These are the activations of a small neural network, seen along a few directions. Each row is one input.
Each table varies a few parts of the input and shows all the possible inputs, shuffled.
A made-up example of a description, with smaller parts first: one of 5 places around a ring, together with either a single point or one of 9 places around a ring or (one of 3 separate values, together with one of 4 places along a line).
Shared parts are said once, and a part with two or three values counts as separate values.
In the rows, 128 means zero.

Other details of the inputs vary at random and push rows far along three fixed directions, the same in every table; ignore that.

A family of inputs:
row 1: [126 110 182 149 145 112  96 129 117 158  95 106 135]
row 2: [ 61 149 134  98 127 145 135 154 128  62 121  76 104]
row 3: [136 111 200 134 126 120 128  96 115 114 125 111 115]
row 4: [131  85 179 135  90 124 129 101 147 104 110  85 108]
row 5: [ 76 169  95  89 145 135 115 169 130 138  80 118 119]
row 6: [113 103 191 133 138 107 125 112 120 114 119  99 107]
row 7: [145 119 185 156 135 100 115 126 118 169 104 128 127]
row 8: [182  95 191 168 139 104 111  89 110 173 128 130 147]
row 9: [175 141  51 160 148 131 130 156 113 185 139 176 186]
row 10: [117  99 192 134 128 110 135 110 116 108 137  94 102]
row 11: [156  83 158 145 103 108 124 108 133 163  92 116 145]
row 12: [161 133  77 133 119 137 131 123 126 133 163 177 144]
row 13: [191 123 109 156  87 132 153  84 140  91 222 178 101]
row 14: [128 101 204 134 108 109 130  97 110  89 140 113 104]
row 15: [ 79 160  96  85 148 144 122 157 125 145  95 105 142]
row 16: [ 60 158 123  72 134 143 128 135 132  90 107  90 114]
row 17: [149 100 153 146 163  99  88 130 120 227  87 139 152]
row 18: [166 141  76 132 127 151 138 113 132 133 165 173 143]
row 19: [113 102 189 123 116 118 103 113 122 128 130  93 105]
row 20: [177 150  60 140 147 142 125 142 137 195 137 188 178]
row 21: [135 100 202 148 115 122 119 102 121  97 140 112 101]
row 22: [164 132  79 144 124 149 122 128 137 133 164 172 136]
row 23: [ 67 162 117  91 130 135 145 165 130  80 109 112 127]
row 24: [167 148  86 147 131 147 155 125 135 121 165 169 153]
row 25: [163 114  92 135  79 157 178  84 154  65 174 131 121]
row 26: [ 61 155 122  73 112 135 138 148 137  71 125 111 108]
row 27: [152 106 155 153 154 108  72 133 120 225  87 134 158]
row 28: [ 61 156 143  95 126 143 138 159 141  59 115  92 104]
row 29: [ 91 164  60  97 163 129 100 183 123 187  69 138 173]
row 30: [126 103 196 128 100 107 121  88 116 110 153  97  82]
row 31: [163 142  92 150 109 143 159 111 130  71 188 159 107]
row 32: [163  99 142 157 125 105 110 128 134 214  57 117 151]
row 33: [ 80 164  92  92 126 138 130 143 134  89 125 111 103]
row 34: [155 134  83 145 113 137 153 113 124  78 188 158 136]
row 35: [ 77 164 109 110 150 129 125 172 117 136  82  95 129]
row 36: [134 128  92 116 104 151 164 103 144  48 204 154  89]
row 37: [ 82 165  87 101 163 139  96 196 140 188  60 131 160]
row 38: [161 144  81 154 116 138 154 112 129  83 186 154 118]
row 39: [128 115 187 133 142 113 117 120 108 157 103  95 137]
row 40: [127  95 204 137 123 112 137  98 121  93 140 111  92]
row 41: [174  84 188 156 132  97 110 101 129 189 136 151 128]
row 42: [173 137  71 161 156 132 140 155 135 176 138 185 166]
row 43: [ 73 156  87  79 123 140 133 156 125  96 126 110 126]
row 44: [169 113  55 151 114 145 162 125 155 136 137 157 148]
row 45: [ 71 150  92  84 154 136 124 171 132 140  95 105 128]
Each input here is: one of 5 separate values, together with either a single point or (one of 2 separate values, together with one of 4 places along a line).
- The inputs of row 33 and row 29 match in every part but the choice among 5 separate values. If row 31 is changed in the same way as row 33 into row 29, which row does it become? => row 14
- The inputs of row 38 and row 1 match in every part but the choice among 5 separate values. If row 7 is changed in the same way as row 38 into row 1, which row does it become? => row 28
- List by row number the other rows that have the choice among 5 separate values in common with row 10. => row 6, row 17, row 36, row 40, row 41, row 42, row 44, row 45
- Which other rows does row 30 become when the choice among 2 separate values takes its other values? List them by row number. => row 35
- A walk changes only the place on the line of 4. It starts at row 9 and steps to row 34. List the rest of the walk in order. => row 14, row 23
